Each row below holds a small network's activations on one input, seen along a few directions.
Each table varies a few parts of the input and shows all the possible inputs, shuffled.
A made-up example of a description, with smaller parts first: ring(8) and (point or line(9) or (values(2) and line(6))).
Shared parts are said once, and a part with two or three values counts as separate values.

Other details of the inputs shift rows strongly along two fixed directions, in all tables alike. That doesn't count.

A family of inputs:
r1: [ 0.42  2.42  2.96  2.86 -3.18 -4.26 -3.26 -6.55  2.59  1.04 -1.88 -4.26
  3.66 -5.09]
r2: [-0.05 -1.57  0.03 -1.64  2.44  4.23  0.83  4.84 -2.61  0.46  1.09  2.04
 -3.65  4.16]
r3: [-1.69  0.84 -2.94  0.19  0.20  1.69  1.97  4.32  0.04 -3.43  2.94  1.44
 -4.80  4.64]
r4: [ 0.26 -0.92  0.53 -1.95  1.93  4.10  1.80  3.56  0.22 -0.58  1.61  2.00
 -4.84  5.70]
r5: [ 2.45 -1.29 -1.73  0.53 -2.37 -3.45  3.10  1.26  3.03 -2.21  1.38  2.43
  0.81 -5.83]
r6: [-2.20  3.55  1.44  2.34  1.82  2.21 -3.37 -1.26 -4.47  1.05 -3.29 -6.14
 -1.20  2.21]
r7: [-4.97  2.37  3.35  0.50 -1.08  0.57 -4.09 -1.36 -0.49  1.03 -2.54 -2.91
  1.38  6.42]
r8: [ 1.89 -2.97 -0.28 -2.28 -1.82 -3.00  1.85  2.72  2.96 -0.12  0.62  3.65
  3.72 -3.28]
r9: [-4.69  2.35  3.84  0.25 -0.58  1.15 -4.39 -2.23 -0.21  1.31 -2.20 -3.01
  0.22  5.92]
r10: [-5.38  1.44  0.20 -0.51  2.06  3.40 -4.26 -7.04 -5.21  1.41 -1.06 -1.09
  1.81  4.32]
r11: [-2.99  4.26 -0.28  2.14  1.30  1.14 -3.29 -1.16 -5.10  1.16 -3.28 -5.26
  0.08  2.78]
r12: [ 1.76 -0.64 -3.31  0.23 -0.77 -2.33  2.44  1.86  0.47 -0.29  0.38  0.98
  1.74 -5.54]
r13: [-1.92 -0.43 -6.64 -0.86  3.58  5.01  2.28 -1.91 -3.77 -3.11  3.15  2.95
 -3.65  2.56]
r14: [ 1.75 -2.87 -0.84 -1.37 -1.00 -1.72  1.79  2.57  1.29  1.40  0.79  3.37
  3.55 -3.74]
r15: [ 1.94  0.21  6.03  0.84 -0.32 -2.27 -3.62 -4.67  0.97  3.90 -3.64 -3.63
  4.51 -3.70]
r16: [-2.85 -1.35 -0.87 -1.62  0.03  2.09  1.77  5.40 -0.06 -1.74  0.95  3.34
 -2.64  6.18]
r17: [ 0.68  0.40  3.36  1.14 -1.40 -2.71 -4.21 -4.23 -0.92  4.26 -3.84 -2.73
  6.86 -3.55]
r18: [ 2.26 -0.78 -2.62 -0.34 -1.64 -3.59  2.53  2.13  2.01 -1.74  0.80  1.24
  2.05 -5.38]
r19: [ 3.54 -3.30  0.74 -1.46 -1.28 -1.86  1.98 -0.56  4.62  0.24  1.81  3.78
 -0.20 -2.71]
r20: [ 5.20 -0.99 -0.34  0.34  0.84 -1.57  2.80  0.19  1.97 -0.57  1.06  0.57
 -1.39 -5.57]
r21: [-0.52  0.07 -2.15  0.05  1.64  2.17  2.47  2.78 -0.19 -2.52  3.29  0.72
 -6.79  4.19]
r22: [ 5.13 -0.80 -0.47  0.60 -0.42 -1.01  2.90 -0.65  2.84 -0.96  1.87  0.52
 -1.23 -4.69]
Each input here is: values(2) and (point or ring(10)).
The inputs of r8 and r18 match in every part but the values(2) part. If r2 is changed in the same way as r8 into r18, which row does it become?
> r6
Which other rows does r22 become when the values(2) part takes its other values? List them by row number.
> r4

A family of inputs:
r23: [-1.64  0.17  1.05  0.06 -2.15 -2.05 -3.13 -5.46 -0.03  1.51 -1.26  0.30
  5.81 -2.56]
r24: [-6.79  4.07 -3.12  1.92  0.72  1.28 -1.98 -1.50 -3.82 -1.87 -0.63 -4.24
 -1.87  5.40]
r25: [-5.92  2.47  2.73  0.17  0.68  2.01 -4.18  3.11 -3.95  1.62 -3.59 -4.88
  0.16  7.21]
r26: [ 1.33  1.93  2.21  2.51  0.88 -0.85 -2.82 -7.47 -1.07  1.57 -2.23 -4.47
  0.71 -4.24]
r27: [ 3.25 -1.78 -1.93 -0.33 -1.49 -2.24  3.59  3.37  2.72 -1.18  1.36  2.74
  0.42 -4.18]
r28: [ 4.47 -0.81 -4.62 -0.03  0.11 -1.20  3.89  0.04  0.71 -1.41  1.69  2.43
  0.34 -6.52]
r29: [-0.48  0.12 -4.35 -0.56  4.45  5.81  2.91  2.04 -4.48 -2.46  3.66  1.21
 -7.08  3.75]
r30: [ 2.56 -4.58 -2.27 -2.96  0.75  0.40  2.85 -1.65  1.47 -0.45  2.09  6.92
  2.78 -3.38]
r31: [-1.70 -1.93 -0.04 -2.59  1.86  3.65  1.61  7.14 -0.48 -0.04  2.06  3.29
 -4.34  7.49]
r32: [-0.43  0.81  5.09  0.42 -2.06 -3.46 -3.73 -2.00  1.07  3.95 -3.95 -2.79
  5.82 -1.96]
r33: [ 3.24 -1.63 -1.53 -0.23 -1.56 -2.09  3.18  2.78  3.41 -2.01  1.66  2.47
 -0.51 -4.27]
r34: [ 2.94 -2.46 -1.44 -0.87 -1.22 -2.54  3.09  4.17  1.65 -0.99  1.18  3.53
  1.21 -3.93]
r35: [ 3.94 -1.43  0.54 -1.24 -0.78 -1.04  2.72  1.22  4.52 -1.70  2.63  2.99
 -2.02 -1.76]
r36: [-0.97 -1.27 -0.22 -1.80  1.31  3.71  2.02  4.38  0.62 -1.69  2.72  2.80
 -6.48  8.00]
r37: [-4.78  4.03  2.87  2.10  0.97  2.28 -3.42  0.05 -2.45 -0.34 -2.39 -5.56
 -2.72  7.69]
r38: [ 1.77  1.78 -0.31  2.74  0.01 -1.87 -2.55 -6.02 -1.86  1.96 -2.14 -4.10
  3.83 -6.22]
r39: [-0.80  0.51  5.36  0.69 -2.49 -1.81 -4.06 -4.21  1.95  3.52 -2.87 -2.61
  3.96 -0.54]
What do these inputs look like to the network?
> values(2) or line(5) or ring(10)
List by row number the other inputs of the same sort as r24.
> r26, r28, r29, r38

A family of inputs:
r40: [-0.69  2.07  2.79  1.33 -0.61 -1.46 -2.90 -0.65 -1.04  2.22 -3.39 -4.42
  2.62 -0.47]
r41: [-1.49  1.16  2.89  0.94 -0.87 -0.57 -3.49 -4.19 -0.16  2.59 -1.97 -2.47
  2.09  0.59]
r42: [-3.62  0.76 -1.53 -0.76  0.77  2.60 -0.02  3.57 -2.68  0.07  0.82  0.64
 -2.26  6.05]
r43: [-1.77  1.55  3.04  1.03 -1.21 -0.88 -3.46 -4.10  0.30  1.70 -1.67 -2.93
  1.79  0.47]
r44: [-1.65  1.95  2.60  1.65 -1.05 -1.88 -2.77 -1.01 -0.48  1.57 -3.13 -4.53
  2.22 -0.54]
r45: [-2.68 -0.63  0.41 -1.91  2.51  3.96 -0.44  1.40 -2.50 -0.22  0.24  1.34
 -2.27  6.39]
r46: [-3.86  0.81 -1.59 -0.45  0.80  2.35 -0.11  3.95 -2.24 -1.06  1.13  0.48
 -3.03  6.17]
r47: [ 1.65 -3.85 -3.16 -3.10  0.85  1.44  4.04  4.78  0.56 -1.57  2.70  6.38
 -0.43  0.08]
r48: [ 0.39  1.72  3.98  1.48 -0.25 -0.50 -3.19 -2.53 -0.25  2.27 -2.76 -4.07
  1.35  0.09]
r49: [ 3.65 -0.35 -3.80  1.25 -0.37 -2.22  2.07 -3.36  0.18 -1.08  0.99  1.04
  2.06 -8.79]
r50: [ 5.54 -2.40  1.34  0.17 -1.99 -3.41  2.13 -1.24  4.78  0.35  0.97  1.96
  1.73 -7.45]
r51: [-3.58  1.31 -1.17 -0.34  0.74  1.66  0.20  3.75 -1.29 -2.30 -0.15 -0.42
 -2.83  5.83]
r52: [ 3.35 -3.03 -2.86 -2.13  0.10  0.49  5.54  4.33  3.89 -3.58  4.31  6.08
 -3.79 -0.43]
r53: [ 4.76 -1.07 -2.95  0.84  0.58 -1.58  2.40 -4.70  0.92 -0.95  1.90  0.94
  0.76 -7.99]
The inputs of r51 and r52 match in every part but one. If r40 is changed in the same way as r51 into r52, which row does it become?
> r48
What do these inputs look like to the network?
> values(2) and (point or line(6))
Which other rows does r53 become when the values(2) part takes its other values? List them by row number.
> r49
